A small network was shown many inputs. Here are its activations along a few directions, one row for each input.
In each table, some parts of the input vary, and every possible input appears once, in random order.
Descriptions start from the smaller parts, as in this example, which fits no table here: one of 5 places around a ring, together with either a single point or one of 9 places along a line or (one of 3 separate values, together with one of 4 places along a line).
Shared parts are said once, and a part with two or three values counts as separate values.

Other details of the inputs shift rows strongly along three fixed directions, in all tables alike. That doesn't count.

Rows:
x1: [ 37 -33 -73 -66 -28 -33 -13  28   7 -27 -33   5  52]
x2: [-16  54  26  35  51  52   2   7  18  23  50 -19  14]
x3: [ -7 -41  28 -42 -47 -43 -55  10  27  -7  12   7 -37]
x4: [ 18   8  42 -53 -34 -39 -55  12   2   8  -8  46 -24]
x5: [-29 -20  12  42  13  -3 -11 -41  10 -32  49  56 -15]
x6: [ 49 -18 -44  27  -5  -5  26   0 -52 -12 -52  45  22]
x7: [  2 -23  17  56   3 -12  -7 -80 -11 -12  20  40 -34]
x8: [  4 -25 -72  15 -27  -2  31  -9 -36 -46 -31  41  33]
x9: [  3  54  66 -73   0  26 -22  19  -4  54 -40 -39 -22]
x10: [ 22  -7  33 -82 -17 -47 -42 -37  14   5 -40  13 -16]
x11: [  2   1 -50  24   8  40  51  56 -13  10  -4 -80  46]
x12: [-30  28  31  53  30  20  40  -9   3  24  32 -44 -25]
x13: [  2  31  48 -51  -6   7 -32  61  33  62   9 -60   5]
x14: [  6 -17  45 -62 -44 -33 -50 -36  -9  14 -24  27 -25]
x15: [ 12  -1  21  63  14 -23   0 -29  -2  -6  36  72 -20]
x16: [-31  16  12  43  28  46  16 -14  30  19  59 -53  -1]
x17: [-18  26  40  49  38  28  34 -31 -15  37  12 -47 -28]
x18: [-31  29  34 -88  14   0 -17  26  51  23 -12 -61 -15]
x19: [-11 -18   4  42   7  -1 -20 -45  13 -15  67  46  10]
x20: [-19  12 -68  19  -5  44  67  23 -19 -10 -41 -65  21]
x21: [ -4   2  20  47  29  -2 -22 -17   5 -27  45  73 -17]
x22: [ 27 -21 -65 -66 -34 -42   4  13  -7 -36 -66  14  31]
x23: [ -2  17 -52  21  23  46  54  70 -16  -3 -36 -38  34]
x24: [ 16 -53 -54  45 -12 -22  22  24 -28 -45  -3  22  13]
Description of these inputs: one of 4 places along a line, together with either a single point or one of 5 places around a ring.
The inputs of x1 and x18 match in every part but the place on the line of 4. If x2 is changed in the same way as x1 into x18, which row does it become?
> x21
Start at x24 and move only the place on the ring of 5, one step at a time. The first step leads to x23. Which rows follow, in order?
> x21, x5, x3
List by row number the other rows that have the place on the line of 4 in common with x6.
> x7, x9, x10, x14, x17

Rows:
x25: [ -4   2 -54  -7  26  39  45  19 -15 -17 -33 -57  34]
x26: [  3  25 -33 -38   0  20  35  87 -14  24 -43 -61  39]
x27: [-30  18   5  22  16  30  29 -29  10  18  23 -30   9]
x28: [ 24 -25 -51  -2 -19 -13 -15 -15  -8 -28  -8  46  33]
x29: [-13   4  38 -27 -14   6 -26  42  -2  22   1 -11 -10]
x30: [  2  18  27   1   5 -10  -7  10  28  16  29  -1 -20]
x31: [-21   5  10  62  13  18   7 -14  -4  -3  34   5 -21]
x32: [ 25 -36 -20 -33 -56 -23 -32  35 -11 -20 -24  30  -4]
x33: [-11  10  30 -53 -11 -32 -21  15  32   4   9 -16 -12]
x34: [  1   0 -15   7  33  21   1  -5  10  -4  -2 -16   8]
x35: [ -9 -17   7  29   5 -34   7 -25  19 -12  33  31 -10]
x36: [  3  15  24  -4  -9  10 -16 -14  14  22  27  -2  -5]
x37: [ 17 -30 -50  -7 -26 -20  -4 -21 -18 -38  -3  39  32]
x38: [ 12 -10  36 -24 -15 -20 -34   9  10  25  -2 -34 -23]
x39: [  5  -3  21 -24  -4 -40 -39   1  38  -3  18  29 -12]
x40: [  3  22   2  22   6  10  23 -11 -20  10 -24 -11 -10]
x41: [  4   7  12  18  22  -9 -13 -48   2 -13   3  55 -17]
x42: [ -7  14   6  55  10  14   9 -36  -3  10  40   2   0]
x43: [-13  29  20  25  24  35  13  -4  -5  28  29 -13  17]
x44: [-10  43  48 -17  19  26  11  16  -9  38 -23 -29  -6]
x45: [-12   7  38 -47 -15 -20  -9 -15   4  27 -26 -12 -29]
x46: [ 10  -1  18 -30   8  11  -8  40  -7  27 -16 -40   9]
x47: [  0  12 -52   4  17  22  50 -10 -34 -28 -44  -2  20]
x48: [ 23 -58 -40   9 -15 -29   3 -13 -16 -32 -17  24  15]
x49: [-19 -18 -53  24  -5  26  42  15 -20 -25 -22 -11  19]
x50: [ -8  15   6  61  24  -5  20 -12   9   3  40   3 -12]
x51: [ 12  19  43 -39 -15  -9 -21  -1   6  25 -22   0 -30]
x52: [-21 -11 -14  23   6   9   5 -14  -4 -36  18  22  -3]
x53: [ 48 -44 -16 -37 -37 -34 -35  20  -6 -13 -27  16   2]
x54: [-14 -11   6  28  10   1 -24 -21  14 -25  28  45 -13]
The inputs of x34 and x41 match in every part but one. If x46 is changed in the same way as x34 into x41, which row does it become?
> x44
What is each input in this table made of?
> one of 5 separate values, together with either a single point or one of 5 places around a ring
Start at x40 and move only the place on the ring of 5, one step at a time. The first step leads to x45. Which rows follow, in order?
> x47, x41, x51
Which other rows does x38 become when the choice among 5 separate values takes its other values? List them by row number.
> x31, x40, x42, x50

Rows:
x55: [-12   2   4  64  43  18  17 -65  11 -14  49  14  -7]
x56: [ 14 -28  42 -27 -16 -59 -58 -40  22   1  28  47 -19]
x57: [-17  34  18  30  43  50  41   3   5  33   4 -63  -9]
x58: [ 25 -49 -11 -35 -44 -56 -45  29  -4 -20   2  42  10]
x59: [  9 -11  65 -33 -34 -55 -52  -9  16  29   9  11 -47]
x60: [  2 -21 -18   2 -14   0  -9  23   2 -12  10  -9   9]
x61: [-10  31  29 -69  -8   0 -15  38  23  26 -29 -36 -15]
x62: [  6 -12  -2  25   3   3   1 -26 -21 -10   7  45   7]
x63: [ -2   6 -22 -16 -11  33   8  15 -20   7 -35 -28  15]
x64: [-18  23  -9 -52  -1  29  14  43   5  13 -49 -67   0]
x65: [ 48 -21 -78  25  -9  -7  36  26 -41 -32 -45  25  40]
x66: [ 10  13 -20   3  -3  20   5   5 -20  -3 -18  13  20]
x67: [-33  15  12  65  43  15  32 -47   4 -19  37  24 -24]
x68: [-27   3  42   9  -5  -6 -19  -2  30  16  47  -9 -24]
x69: [ 22 -38  -3 -45 -33 -55 -36   9  -7 -26 -25  53  -5]
x70: [-26  41  35 -22  12  30  -8  40  35  39  26 -57  -4]
x71: [-15  15 -28  66  21  42  47 -29 -30 -16   7   8  11]
x72: [  4  23   7 -39   1  13  16  49  -8  34 -42 -66  10]
x73: [ 39 -25 -98  11  -9  -2  31   5 -28 -43 -39  25  56]
x74: [-18  -1  35  38  20 -14  -5 -68  25  -2  54  28 -24]
The inputs of x64 and x55 match in every part but one. If x61 is changed in the same way as x64 into x55, which row does it become?
> x73
What is each input in this table made of?
> one of 4 places along a line, together with one of 5 separate values
Which other rows does x72 become when the place on the line of 4 takes its other values? List them by row number.
> x57, x59, x65
Which other rows does x68 become when the choice among 5 separate values takes its other values? List them by row number.
> x59, x67, x71, x74
